These are the activations of a small neural network, seen along a few directions. Each row is one input.
Each table varies a few parts of the input and shows all the possible inputs, shuffled.
Descriptions start from the smaller parts, as in this example, which fits no table here: line(4) and (point or line(9) or (values(3) and ring(5))).
Shared parts are said once, and a part with two or three values counts as separate values.
(in the rows, 128 means zero)

Table:
row 1: [108 128 124 165  94 141 135 109 100  67 133 117 134  98 105  88 131 137
 147]
row 2: [ 94 150 121 144 122 106 122 104  76 105 190 144 112 119 146 126 139 150
 154]
row 3: [ 78 108 151 116 122 133 140 137 105 145 170 140 129 123  96  97  98 113
 169]
row 4: [175 129  61 115 144  29 134 137 132 102  73 123 118 150 135 117  90  90
  47]
row 5: [176 125 157 107 148 183 112 144 194 178  83 136 124 138 128 152 141 139
 124]
row 6: [117 141 174 118 119 181 139 170 164 151 103 155  78 118 100 139 139 157
 143]
row 7: [ 62  97 159 114 124 153 163 175 131 149 143 115 135 119 102 128 123 102
 146]
row 8: [133  86 132 106 146 132 115 105 129 172 153 119 186 149 124 109  99  92
 147]
row 9: [187 172 126 138 138 147  97 109 156 141 109 135 106 133 174 181 174 171
 116]
row 10: [133 180 143 146 113 150 124 136 131 118 125 154  63 115 146 167 168 187
 134]
row 11: [114  77 139 105 147 155 140 153 153 176 125  94 187 141 132 142 122  80
 126]
row 12: [106 145  96 120 117  43 166 161 105  71  97 146  66 126 101 107  91 122
  78]
row 13: [146 138 102 137 143 100  96  72  97 127 177 124 165 144 175 140 145 132
 133]
row 14: [165 117 106 159 114 139 109  80 118  90 112  91 190 118 130  99 133 119
 128]
Q: The inputs of row 2 and row 13 match in every part but one. If row 10 is changed in the same way as row 2 into row 13, which row does it become?
A: row 9
Q: What do these inputs look like to the network?
A: values(2) and (point or ring(6))

Table:
row 15: [136 106 120 116 137 119 128 123 132 137 123 118 155 140 126 119 109 105
 119]
row 16: [119 105 122 115 134 115 139 142 133 139 123 118 145 137 121 123 109  99
 116]
row 17: [143 141 115 125 131 108 132 144 139 125 103 134 101 132 136 143 130 132
 100]
row 18: [ 95 118 130 127 121 116 138 131 103 124 153 127 133 123 112 108 110 115
 144]
row 19: [109 103 186 114 138 220 123 148 166 192 145 126 150 123 121 146 150 130
 178]
row 20: [102 111 129 127 118 122 144 142 116 122 131 122 135 122 106 106 108 108
 133]
row 21: [133 145 123 124 130 110 137 143 136 111 104 138  95 126 122 132 129 139
 107]
row 22: [168 145 109 136 133 115 109 110 135 123 113 131 125 134 148 136 138 138
 110]
row 23: [161 141 113 126 135 113 120 125 139 123 104 135 114 136 140 138 130 137
 104]
row 24: [132 140 189 122 127 220 118 145 172 183 125 142 111 124 131 171 167 168
 166]
row 25: [143 109 115 126 137 121 117 109 128 138 132 114 166 137 133 116 117 105
 126]
row 26: [124 146 123 138 114 116 139 142 123 104 112 137  90 117 119 126 126 141
 118]
row 27: [110 109 130 114 131 116 143 142 129 127 123 122 138 132 109 112 109 106
 121]
row 28: [144 113 115 133 135 125 114  96 119 132 142 104 176 135 145 125 129 112
 132]
row 29: [117 154 125 136 117 109 133 131 110 106 135 144  89 118 125 128 130 148
 130]
row 30: [ 91 117 129 137 118 124 135 117  95 111 164 127 142 120 118 106 122 123
 148]
row 31: [167 149 108 142 133 121 104  98 126 116 124 122 139 132 159 144 149 143
 116]
row 32: [112 152 124 146 113 117 130 116 102  91 147 143  99 116 132 125 140 156
 135]
Q: What do these inputs look like to the network?
A: values(2) and (point or line(8))
Q: Start at row 31 and move only the line(8) part, one step at a time. The first step leads to row 22. Which rows follow, in order?
A: row 23, row 17, row 21, row 26, row 29, row 32
Q: Which other rows does row 23 become when the values(2) part takes its other values? List them by row number.
A: row 15

Table:
row 33: [135 114 143 120 120 155 128 125 140 162 132 128 133 137 139 147 119 129
 146]
row 34: [188 132  45 156 137  57  90  76 101  92 126 130 147 138 168  93 115 108
  83]
row 35: [192 152 122 143 104 132 134 138 172  71  20 139  76 111  83  96 116 156
  85]
row 36: [116  99 150 105 137 156 127 135 131 143 138 140 143 131 111 109 103 121
 153]
row 37: [133 110 146 106 143 138 121 127 149 174 130 134 151 149 109 123 113 114
 134]
row 38: [132 104  52 155 108  48 148 146  92  94 101  76 162 119 125  97  82  53
  86]
row 39: [141 124 145 106 152 141 122 143 154 177 117 124 136 143 136 150 143 121
 118]
row 40: [108 130 150 149 104 164 126 117 113 131 150 132 139 117 109 114 135 144
 161]
row 41: [118 119 146 133 130 156 124 118 130 145 147 125 134 118 111 121 125 130
 160]
row 42: [128 107 145 117 129 156 127 125 130 160 134 135 143 138 116 129 107 129
 146]
row 43: [107  99  79 129 138  48 156  81  87  22 127  90 188 139 134  98 124 103
  66]
row 44: [ 95 124 154 137 111 165 127 126 113 115 153 138 140 110 105  94 133 137
 167]
row 45: [116 142 148 150 114 167 125 134 118 133 138 121 124 113 135 145 166 151
 146]
row 46: [136 129 142 105 151 143 128 155 172 161 112 133 131 144 143 166 152 125
 106]
row 47: [136 121 143 117 138 158 128 141 136 163 120 124 128 133 145 157 138 137
 131]
row 48: [130 127 140 116 138 161 134 154 155 147 115 132 122 135 152 173 148 141
 117]
row 49: [195 188  72 141 128  39  92  64  81  79 128 125 128 140 163 131 117 149
 106]
row 50: [122 103 151  94 152 138 122 137 150 159 134 139 151 143 103 104 110 106
 140]
row 51: [ 67 146  88 124 104  16 181 177  73  76 125 133  62 121 102 106  76 101
  86]
row 52: [126 134 144 132 140 159 124 135 135 148 132 114 119 113 141 151 157 137
 144]
row 53: [115 136 147 152  96 162 125 117 123 133 148 125 129 117 131 133 146 144
 160]
row 54: [141 116 144 109 135 137 122 128 158 176 129 127 141 148 130 141 124 114
 133]
row 55: [125 127 143 135 122 155 125 118 140 148 144 118 124 118 136 140 137 130
 159]
row 56: [120 140 140 131 140 161 131 148 155 131 126 123 113 116 148 167 166 142
 131]
row 57: [105 113 150 119 139 157 126 128 130 128 150 131 135 111 107  99 122 122
 167]
row 58: [109 147 144 149 115 169 131 147 138 117 132 128 118 117 142 161 175 156
 134]
row 59: [119 170  82 126 134  18 134 115  81  70 150 191  40 138 132 111 108 158
  90]
Q: What do these inputs look like to the network?
A: point or ring(6) or (line(4) and line(5))
Q: Start at row 46 and move only the line(5) part, one step at a time. The first step leads to row 39. Which rows follow, in order?
A: row 54, row 37, row 50
Q: Which other rows does row 52 become when the line(4) part takes its other values? List them by row number.
A: row 39, row 45, row 47
